Each row below holds a small network's activations on one record, seen along a few directions.
Here are examples, each followed by its value of one field, VIT.
Other fields move the rows too, some of them a lot.
In the rows, zero is written as 500.
Strong random noise was added to every row along 6 fixed directions; ignore it. To show where, here is one row again and again, with new noise each time:
[522 476 480 413 556 459 491 506 472 598 568 479 311 483 596 430 607 532
 427 490 427 490 598 370 414 621 501]
[355 629 489 787 590 539 311 494 429 545 297 396 524 556 258 459 633 400
 646 341 620 771 337 239 582 523 486]
[384 648 648 560 521 442 215 721 174 794 394 488 521 197 523 511 459 540
 582 582 727 528 602 448 450 592 659]
[405 500 418 556 433 621 407 485 575 404 357 555 438 467 501 427 370 251
 569 398 428 734 359 597 430 477 528]
[509 438 590 360 380 478 404 492 413 546 490 583 157 258 653 370 384 502
 270 432 299 609 525 560 320 690 606]
[521 471 129 438 782 479 707 622 843 494 796 360 769 898 694 573 721 478
 840 636 631 350 730 358 606 434 309]
[503 447 442 397 539 602 548 390 473 572 468 511 306 535 604 410 577 258
 476 499 338 384 522 450 333 444 478]
[505 512 407 518 616 565 528 375 500 544 428 472 294 671 380 417 779 370
 492 417 424 544 452 241 415 497 426]

[448 383 538 729 488 538 694 323 698 333 616 207 567 758 523 401 501 517
 497 272 271 451 417 279 819 499 274]
dumar
[593 500 580 558 530 538 507 409 395 500 417 449 419 637 379 470 631 410
 545 487 461 392 526 344 617 400 421]
dumar
[547 483 517 328 364 447 389 515 500 438 411 690 230 261 536 470 450 599
 179 381 327 722 465 645 297 597 614]
gil
[520 561 446 244 423 519 465 563 338 564 444 693 237 475 344 546 697 584
 418 533 498 520 580 577 126 520 583]
paf
[398 532 521 731 462 528 367 479 503 505 414 560 617 389 588 501 329 406
 480 478 537 568 390 592 577 477 505]
gumo
[449 571 711 608 539 410 356 563 243 715 555 383 581 306 525 516 496 565
 524 531 649 407 547 403 567 544 624]
vuba
[526 478 488 362 500 470 486 594 462 533 515 590 565 453 580 497 474 464
 528 635 498 347 598 666 360 449 575]
giki
[405 608 434 657 623 482 417 572 509 592 352 629 827 494 352 563 605 287
 746 698 851 437 426 381 647 306 490]
buni
[560 531 555 580 461 392 512 541 505 417 517 463 422 538 317 567 518 772
 468 515 525 736 471 449 558 648 459]
pivad
[367 376 549 674 450 509 523 188 617 337 271 570 440 426 611 290 281 110
 327 320 298 543 251 452 584 386 540]
buni
[377 608 327 599 404 590 375 739 612 422 377 527 754 432 473 598 180 450
 735 428 579 818 412 791 604 466 586]
gil
[436 450 541 408 606 422 516 504 433 601 724 372 309 527 501 478 683 708
 320 391 445 467 682 331 473 695 534]
robil
[433 620 555 594 611 517 389 606 321 664 390 566 502 241 481 462 626 351
 564 527 673 444 542 447 367 447 618]
vuba
[556 396 287 415 261 754 693 344 750 234 354 601 242 647 393 493 337 250
 514 342 249 696 262 862 360 395 427]
pivad
[539 422 468 656 636 369 565 432 721 486 682 284 681 700 616 524 611 643
 535 482 514 405 609 193 704 583 395]
retor
[601 407 506 190 444 608 663 308 486 520 533 590 190 582 578 410 628 370
 375 549 251 325 481 565 266 432 424]
pibi
[422 457 715 603 514 434 445 478 357 616 538 308 549 406 766 478 290 554
 507 514 421 380 503 519 639 490 470]
pibi
[550 549 478 387 589 591 588 416 474 599 443 516 449 613 422 492 723 295
 475 624 470 320 517 439 345 412 467]
daz
[462 635 482 561 557 747 482 372 416 597 349 507 519 619 366 572 633 309
 642 494 461 385 407 483 438 300 532]
gumo
[501 633 510 489 506 520 428 602 402 620 314 598 502 402 421 475 588 396
 430 637 713 427 482 506 370 431 586]
daz
[537 545 634 613 467 502 476 520 455 571 512 388 644 426 545 528 293 594
 644 463 522 411 525 520 660 519 485]
retor
[550 483 354 417 506 627 468 571 555 445 451 674 438 525 387 535 453 327
 577 571 586 491 483 636 383 400 510]
robil
[526 501 598 555 539 399 529 582 348 600 638 322 564 622 467 631 560 796
 615 516 517 417 575 385 595 571 416]
paf
[500 496 414 457 567 636 516 483 548 465 433 567 596 437 604 539 450 177
 578 533 565 382 463 589 441 247 440]
zed
[596 429 347 452 471 492 608 613 775 289 694 526 765 560 686 582 184 520
 664 716 488 507 538 744 645 381 393]
zed
[570 306 362 317 468 740 759 302 616 336 496 601 317 703 573 426 460 152
 417 501  72 346 418 705 251 323 419]
giki

Which value of VIT does each new row have?
[409 643 526 608 439 433 290 632 450 493 418 523 632 360 348 557 442 560
 500 403 630 807 398 467 584 595 576]
gil
[628 406 469 455 441 507 591 504 586 358 589 616 456 503 596 482 363 452
 488 671 406 507 454 658 505 427 519]
vuba
[374 452 348 562 592 558 572 379 748 323 587 436 518 693 388 453 558 422
 517 319 398 637 429 464 498 530 378]
robil
[372 572 462 619 326 637 344 572 501 398 273 575 642 315 478 571 148 120
 725 506 593 658 368 852 431 366 580]
pivad
[613 495 560 379 579 354 570 567 429 620 741 455 491 494 594 511 653 722
 503 618 587 361 672 442 534 576 530]
vuba
[525 577 192 486 528 533 489 415 676 312 382 829 461 605 418 470 642 279
 384 479 681 748 412 557 402 429 488]
gumo
[488 416 406 508 648 393 641 418 689 471 599 503 579 659 506 460 660 539
 524 481 531 521 530 308 659 539 415]
buni
[635 424 528 415 425 391 534 666 592 369 529 743 730 450 631 582 132 556
 666 863 655 485 509 788 722 388 531]
buni
[336 572 707 816 410 552 208 492 290 648 208 452 683 230 432 503 340 327
 565 472 661 516 380 454 532 437 613]
retor
[503 430 443 448 414 555 576 390 710 282 548 539 404 595 507 439 529 397
 394 435 300 571 465 521 538 508 418]
dumar
[555 469 398 429 500 438 554 595 838 295 653 543 488 559 652 472 442 586
 550 445 453 645 488 580 531 591 383]
pibi
[313 491 325 541 345 524 402 605 657 404 455 531 581 421 598 563 355 427
 583 310 514 690 437 767 386 493 525]
paf
[519 546 404 571 483 571 491 453 527 414 391 611 358 605 143 452 771 485
 491 373 614 820 283 425 465 498 510]
vuba
